Each row below holds a small network's activations on one input, seen along a few directions.
In each table, some parts of the input vary, and every possible input appears once, in random order.
A made-up example of a description, with smaller parts first: one of 4 places along a line, together with either a single point or one of 11 places along a line or (one of 3 separate values, together with one of 5 places around a ring).
Shared parts are said once, and a part with two or three values counts as separate values.

Other details of the inputs vary at random and push rows far along two fixed directions, the same in every table; ignore that.

Table:
r1: [ -6   1  12  -9 -15  14   3 -14 -13  12 -14  -1 -17  11  -9]
r2: [-21 -13   0   4 -17  -4   5   0   2  12   7   6  -6  -4   4]
r3: [  6  21   3 -22  -9  -5 -26  16  -5   0  -9  27  -5  -2  -5]
r4: [-23   3 -17   6   0   3   1   3   3   1  13  16  -7  -6  -6]
r5: [ -9 -11 -20   3  -8  -2   1  15   0  10   9  16  -4   0  -8]
r6: [  1  -1  16 -16 -10  19  10   0  -2  -3  -3  -1 -11   8 -20]
r7: [-26  -8   3   5 -14  -2   6  -4   3   9   8   8  -9  -7   7]
r8: [ 23  28  19   7  68 -89  16   2   5 -29  19 -52  17  55  14]
r9: [ 21  28  28   9  71 -91  16   2   9 -30  19 -48  11  50  16]
r10: [  3  -4  16 -17  -8  21   2  -3   3   0   0   0 -15   9 -16]
r11: [ 60 -13 -49  15  19  86 -13   5  19 -27 -99 -38  26 -98  61]
r12: [ -8 -19  -7  -2 -18  -1   7   7   9   0  17   4  -2  -2  -9]
r13: [ -1  -8  12 -20  -4  16   0 -14  14  -1  -1  15  -8  13  -6]
r14: [-30  -3 -13   2 -14   4   1  -9  -2   5  12  -2   1   3   2]
r15: [-18 -15  -8   1 -19  -3   3   2  -2  13   7   2  -2   2   1]
r16: [-20  -5 -12  -1 -14   5   6  -4   8  -8  22   0   1  -1  -9]
r17: [ -2  -9  11   2 -11  -2  -7  -7 -11  17  11  11   6  -7   0]
r18: [  90    6  -19   30   75  -30   13   23   30  -51  -62 -105   48  -42
   80]
r19: [-17  -4  -9   7  -2  -1   4   9   5   5  10  22 -11  -9  -3]
r20: [-24 -10 -13   1 -17   2   0  -4  -5   7  10  -3   1   5   0]
r21: [-11   4  -2   0  -9   7  -9 -17 -14  10  17   3  13   2   0]
r22: [  1 -10   3   0 -14  -1  -8  -5 -15  17  11   7  10  -1  -3]
r23: [  8  16  14 -33 -24   3 -14   7   9  -7   2  12  -1  -7  -3]
r24: [ -8  -5   9 -12  -8  11  -8 -27   3  13 -13  13 -14  15   4]
r25: [  59   -7  -39   32   19   68  -14   14   18  -22  -63  -30   38 -105
   65]
r26: [  0  -3  -2  -8   7  12 -10  -7   1   6 -14  32 -10  13  -7]
r27: [  4  -4  -2  -7 -11   6  -4  -4  -7   2  26   3  15  -1 -13]
r28: [  0   2  17  -8 -16  19  14   4   0  -4  -2   0 -12   7 -22]
r29: [ -7   6  14  -3 -18  15  17   6   7  -2  -5   1  -7   5 -27]
r30: [  2   8   2   3  -7  14   7  11 -14   2 -14  18 -14   8 -21]
r31: [ -4   9  -4   6   7   7 -13  -2  -9   5  18  24   7  -5  -7]
r32: [ -8  -6  10 -14  -8  11  -8 -24  -5  13 -15   4 -16  11  -4]
r33: [-15  -5 -25   3  -6   2  -1   9  -3   5  12  10  -1   2 -10]
r34: [  4   1 -13   3   0   6 -15   5 -15   8  17  17  14   3 -12]
r35: [-23  -5  -3   1 -12   4   7  -4  12 -10  21   4  -5  -7  -6]
r36: [ -6   5  13   0 -20  13   8  -9 -10  11 -13   0 -18  10  -9]
r37: [  45  -24  -42   24   -2   62    6   15   38  -32  -60  -51   28 -102
   64]
r38: [ -5  17  15 -26 -29  -4 -23  -5  -4   9  -6  14  -8   1   4]
r39: [ -4  -2  13  -9 -12  15  -5 -17  -8  14 -11  -1 -21  13  -5]
r40: [-16 -11   4   1 -14   0  10   2  15  -5  18  10  -9 -10  -4]
r41: [-32  -2  -5   5 -12   2   2 -10   1   4  12   2  -5  -3   5]
r42: [ 19  22  35  17  69 -98  12   1   0 -15   3 -46   6  49  30]
r43: [-13   4   7   3  -7   5  -8 -18 -11  10  16   8   7  -4   4]
r44: [ -5  12  -1   8  -8  11  10  13  -7   4 -17  19  -9   5 -25]
r45: [  8 -10  11  -5  -9   0  -1   1  -1   6  22  13   8 -11 -10]
r46: [  2   4   1  -5  -1  15   3   6 -17   3 -15  18 -14   8 -21]
r47: [ -2   9 -13   4   4   9 -13  -2 -12   6  19  19  13   1  -9]
r48: [  13   15   10   18   70 -101   21   26   12  -19    0  -37   -7   52
   18]
r49: [ 10  -6  -7   5  -2   1 -14  11 -12  13  13  22  10  -1 -11]
r50: [  3   1   2  -6   2  15  -6   3 -12   6 -12  19 -18  10 -17]
r51: [  7  -5   2   6   1   0 -13  10  -9  12  13  27   6  -7  -9]
r52: [ 14  36  33  19  59 -95  31   7   7 -18 -25 -61 -10  70  12]
r53: [ -5  -4  -2  -1 -13   4 -11 -11 -18  12  15   1  14   3  -3]
r54: [-21   2 -26   4  -2   4   0   3   0   3  14  12  -1   0  -9]
r55: [-15 -13 -12  -2 -17   3   4   1   5  -6  20  -1   1   1 -10]
r56: [  3  -5  14  -3  -6   3   0  -4   1   2  24  15   5 -13  -7]
r57: [ -1  -9  14 -22  -5  17   0 -10   6  -1  -3   6 -10   8 -15]
Description of these inputs: one of 3 separate values, together with either a single point or one of 6 places along a line or (one of 2 separate values, together with one of 6 places around a ring).
The inputs of r1 and r46 match in every part but the choice among 3 separate values. If r7 is changed in the same way as r1 into r46, which row does it become?
> r19
The inputs of r9 and r31 match in every part but the choice among 3 separate values. If r13 is changed in the same way as r9 into r31, which row does it become?
> r26
Which other rows does r52 become when the place on the line of 6 takes its other values? List them by row number.
> r1, r24, r32, r36, r39
Which other rows does r27 become when the place on the ring of 6 takes its other values? List them by row number.
> r8, r9, r18, r45, r56

Table:
r58: [  42  -22  -43   19  -18   97  -13   -7   19  -12  -86  -51   25 -117
   83]
r59: [  45  -28  -39   19  -27   96    0    0   30  -20  -78  -59   22 -118
   71]
r60: [-11 -15  -8   6   5  -6   9   6   7  -6  19   3   3  -2  -5]
r61: [  5   6   8 -12  -4  12  -5  -6 -11  -1   8  11  -3   4 -20]
r62: [-11 -11 -12  10  12  -6  -4  -3   2   6  14  11   2  -1   0]
r63: [-15   1   0  -4  -9  10  -3 -16  -3  11  -9   5  -5   8   2]
r64: [ 13   4  21  -7  -7  -1  -8   3 -11   9   0  20   3   3 -15]
r65: [-14   8 -12   9  -4 -12  -7   4  -8   9   8   5   4  -2   2]
r66: [-3  9 -1  2 -9 -9 -8  5 -6  5 25  4 12 -2 -1]
r67: [ 28  18   7  30  84 -89  31  21  27 -48 -14 -73  15  23  45]
r68: [-11   4  -4  -1  -5  15  -4 -13  -8   5  -9   7  -8  11  -2]
r69: [ -9  -3 -18   7  -1 -10 -10   2 -10  11   8   5   6   3  -1]
r70: [ -1  -7  21 -13 -17   3  -8 -13  -5   8   8  -5   0  -5   5]
r71: [  8   3  13  -9   0  11  -7   1 -12   4   4  11  -2   5 -20]
r72: [ -1   4   9 -16  -8  15  -3 -16  -4   2   7   7   5   5  -9]
r73: [  3  -2  -8  -1  -6  -8 -10   2  -8   7  24   4  15   2  -3]
r74: [-15   7  -7  11   1 -11  -3   1  -1   6  11   9   1  -5   3]
r75: [ -2  -1   5  -3  -6  14  12  11   0   6  -3   7 -13   7 -21]
r76: [-16  -2  -5  11   8  -9   0  -3   4   4  14  14   0  -6   2]
r77: [ -9   6   0 -20  -2  -7 -14   7   9   0  -9  25 -19   9  -1]
r78: [ -5   4   0  -2   2  15  -3   3 -13  13 -11  17 -11   8 -11]
r79: [  1 -10  -2   2   7  -4  -4  -2   3   1  29  10  10  -1  -2]
r80: [  3   4  10   3  -2  -4  -5   5 -12  14 -15  22  -8  11  -8]
r81: [  6   6   8 -27  -7  -5 -15   4  11  -7   4  21  -9   3  -5]
r82: [-10  -7 -15   4  -9  -9   4  10  -4   0  15  -3   8   1  -6]
r83: [-15   3  -8   7 -11 -10   6  12  -2  -3  15  -3   6  -4  -3]
r84: [  2   3  10  -9  -4  18  -8 -10  -6  -1   7   7   2   8 -15]
r85: [-3 -1  5  4  3 -6  0 -2  5 -1 30 13  7 -6  0]
r86: [-13  -6  11  -6 -19   0  11 -11   6   4   1  -6 -11   7  -4]
r87: [  4  -2   7  -1 -10   7  10  10  -2   5  -6  11 -13   3 -20]
r88: [-10   3  -3   0   0  18  -6  -8  -9   4  -9  10  -9  13  -8]
r89: [ 41  32   5  21  90 -76  18  12   6 -39 -44 -72   0  42  39]
r90: [ 43  26   9  19  83 -76  32  19  18 -45 -37 -81  -1  38  29]
r91: [ -9  -2  -1  -4 -12  15  11  -6   4  -2  -2  -2 -10   8 -12]
r92: [  2   3   2   0  -2   7  -3   2 -14  13 -14  21 -12   4  -9]
r93: [ -7 -12 -17   8   6  -8  -7  -2  -6  10  12  10   6   4   1]
r94: [-16   3  -2   8  -6 -10  10   9   4  -6  17   1   2  -6  -2]
r95: [-15  -2   5  -5 -13   5  -4 -18  -5  12  -8   4  -9   5   7]
r96: [-12  -5   3  -6 -18  11  11 -10   9   4  -2  -4  -7   5  -8]
r97: [ -7  -3   0  -2  -8  19   8  -1   4  -3  -2   0 -11   9 -18]
r98: [  5  -2  13   4 -13   2   6  11   0   6  -8  13  -9   7 -17]
r99: [-3  7  4  3 -5 -9 -4  2  0  1 27  8  9 -5  0]
r100: [ 12   4  15 -11  -5   4  -5   1 -12   8   3  18  -1   2 -17]
r101: [ -5   0  20 -14 -13  -2  -5 -18  -4   6   8   0   2   6  -2]
r102: [ -9   1   3 -22 -10  -3  -1  15  18 -10  -2  17 -18   6 -11]
r103: [ -7 -16 -13   4  -2  -7   7   6  -1  -1  17   1   7   2  -5]
r104: [  5 -11  -7   0   1  -5  -7  -1  -5   6  27   8  14   2  -2]
r105: [ -3   1  12 -13 -12   9  -5 -17   0   5   6   2   6   4  -5]
What is each input in this table made of?
> one of 3 separate values, together with either a single point or one of 6 places around a ring or one of 9 places along a line
The inputs of r94 and r74 match in every part but the choice among 3 separate values. If r91 is changed in the same way as r94 into r74, which row does it become?
> r68
The inputs of r73 and r82 match in every part but the choice among 3 separate values. If r70 is changed in the same way as r73 into r82, which row does it become?
> r59
Start at r70 and move only the place on the line of 9, one step at a time. The first step leads to r101. Which rows follow, in order?
> r105, r72, r84, r61, r71, r100, r64
Which other rows does r84 become when the choice among 3 separate values takes its other values? List them by row number.
> r88, r97
Start at r93 and move only the place on the ring of 6, one step at a time. The first step leads to r62. Which rows follow, in order?
> r76, r74, r65, r69
Which other rows does r65 become when the choice among 3 separate values takes its other values? List them by row number.
> r66, r83

Table:
r106: [ 21   5 -10  28  49 -54  -3   8  -2 -10  -7 -40  30   4  42]
r107: [   0   33   56  -22   51 -111    6   17   -3   -7   14    6  -30  100
  -31]
r108: [ -26   23   36   -2   42 -110   41   16    9  -18   33  -18  -30  100
  -29]
r109: [ 11 -16 -17   0 -23  40 -17   7   5   0  20  12  23 -58   8]
r110: [-47 -18  15 -23 -61  36  -6 -34   0  28  36  30 -11  -4 -20]
r111: [ 46  15  -6  17  31  15   0   0  -9 -13 -60 -42  11  -7  28]
r112: [-64 -15  11 -13 -66  25   1 -25 -17  42  39  50 -26  20 -38]
r113: [ 50  16  21   0  42 -24  14  10   4 -27 -29 -39   2  15   5]
r114: [ 26   9   2  10  45 -51  -6  -5   5 -18  10 -40  33   0  41]
r115: [ -4 -21 -41  21 -12  58  16   2  18  -6 -44 -16  -4 -52  23]
r116: [ -6   2  -6 -18 -25  35 -26  -2  -8  13 -28  42 -20 -16   1]
r117: [-38 -13 -32   3 -32  24 -12   3 -21  27  41  65  -4   1 -39]
r118: [ 45   3  -8  -2   3  65 -12 -13   0  -8 -53 -31  23 -49  28]
r119: [-54 -20  20 -32 -68  19   3 -15  -2  25  54  48 -29  16 -54]
r120: [ 41  -3 -41  33  24  30   2  30  21 -28 -27 -28  33 -69  36]
What is each input in this table made of?
> one of 3 separate values, together with one of 5 places around a ring
The inputs of r106 and r117 match in every part but the place on the ring of 5. If r111 is changed in the same way as r106 into r117, which row does it become?
> r116
Start at r115 and move only the place on the ring of 5, one step at a time. The first step leads to r108. Which rows follow, in order?
> r119, r110, r112

Table:
r121: [  8   0  32 -38 -41  51 -17 -12 -22  19  20  53 -11   3 -51]
r122: [  7   5  -1   2   5  16  28   7  25 -25 -53 -45 -18  -2  13]
r123: [  2  11 -14  35  64 -87  40  28  33 -42   5 -76   8  28  33]
r124: [-34 -12   6 -16 -64  69   7 -22  -6  23 -19  27 -35  -6 -25]
r125: [-35 -35 -41   6 -46  52  13  13  25  -3  28  28  -1 -57 -12]
r126: [ 54  -3 -40  22  24  21 -21   8  19 -28 -26 -46  54 -82  73]
r127: [-61 -30 -10  -1 -59  19  -7 -14 -16  39  62  52  -5  -2 -30]
r128: [ 63  -2 -20  22  38  10 -10  14  11 -29  -2 -39  57 -62  42]
r129: [  3  -2  19 -37 -52  64 -31 -21 -14  23  -5  48 -13 -19 -25]
r130: [ 19   6   9  -7  16  17  -4 -27   4  -7 -51 -38  -3   1  29]
r131: [ 19  -6 -39  25  27   9 -10 -13  12 -18 -17 -54  45 -48  69]
r132: [-28  18  61 -32  -7 -49  -6 -20 -23  27  25  34 -36  78 -40]
r133: [  31   43   68  -24   63 -115    8    4   -8  -17    6  -28  -11  106
  -15]
r134: [ -16   13    9   34   64 -117   33    8   12  -20   27  -56    1   65
   23]
r135: [  8  29  15 -15  27 -20 -24  22 -41  31  -7  86 -34  66 -63]
r136: [ 66  10 -67  43  54  34 -34  46 -13 -13 -50  18  45 -72  33]
r137: [ 30  -4 -24  15   4  46  23   5  25 -30 -89 -71  -3 -51  48]
r138: [-28 -16 -14  -3 -50  37 -27 -13 -15  29  41  44  19 -46   0]
r139: [  9  17  33  -5  57 -80  42  17  29 -39 -24 -51 -32  68   0]
r140: [ -1 -15 -13  -9 -49  48 -28  -4 -11  21  47  49  34 -52 -18]
r141: [-58 -33 -35  12 -59  39  12  -5  -1  22  39  28  -5 -35 -19]
r142: [-57   7  65 -32 -16 -65  12 -20 -24  35  43  38 -57 117 -67]
What is each input in this table made of?
> one of 2 separate values, together with either a single point or one of 10 places along a line
The inputs of r124 and r134 match in every part but the choice among 2 separate values. If r137 is changed in the same way as r124 into r134, which row does it become?
> r141

Table:
r143: [  2   1   1   5   7 -18   6   5   8  -9   1 -17   3   0   9]
r144: [  7   2  -5   9  20 -13  -2   2  -2  -4  -1  -9   8   5   8]
r145: [  9  11   5  -1  12 -11   4   3   0  -7 -10 -13  -6  15   0]
r146: [ 14   2  13  -1  11 -12  -1  -5   1   1 -10 -13   2   7  11]
r147: [-19   1   9 -14 -30  21  -6  -9 -11  16  13  32  -9   9 -29]
r148: [  5   2   6   4  15 -10   9   4   6  -5 -20  -8 -12   8   6]
r149: [ 11   3  -4   9  19 -14   3   5  -1  -5   1  -8   9   2   4]
r150: [ 19 -24 -48  16 -31 100  -8  -5  14  -7 -45 -18  26 -99  42]
r151: [ 12   3  -1   7  16 -16   2  11   0  -6   2  -8   8   1   5]
r152: [ 10   5  -1   6  15 -18  -2   9   2  -7   0  -6   7  -1   8]
r153: [-15  -7   8 -20 -21  19  -6  -9  -1   8  22  33 -10   7 -26]
r154: [ 10   9  10  -3  12  -9   0  -1  -2  -5 -10 -15   1   8   6]
r155: [  6   5  -6   5  19 -16  -4   2   1  -4  -1  -7   6   3  11]
r156: [-16  -3  -3  -7 -22  12 -11   0  -8  14  20  34  -2  -5 -15]
r157: [-26  -7  -1  -9 -31  12  -3  -5  -2  12  22  25  -6  -3 -14]
r158: [  2  -1  -2   9  12 -13  10   0   4  -7   3 -19   5   3   6]
r159: [  4   4   5   0  13 -13   6   6   2  -5 -16 -10 -10  14   0]
r160: [ 12   6  11  -3  10 -11  -1  -5  -2  -4 -10 -13   0   6   8]
r161: [-20 -10   1  -5 -29  15   2  -2  -4  12  25  22  -4  -4 -21]
r162: [-23  -2   8 -15 -28  13  -1  -4 -12  17  14  36 -18  19 -35]
r163: [ -3   1  -4   5  11 -16   5  -3   6  -6   0 -17   3   4  14]
What is each input in this table made of?
> either a single point or one of 8 places along a line or (one of 2 separate values, together with one of 6 places around a ring)
Which other rows does r149 become when the choice among 2 separate values takes its other values? List them by row number.
> r158
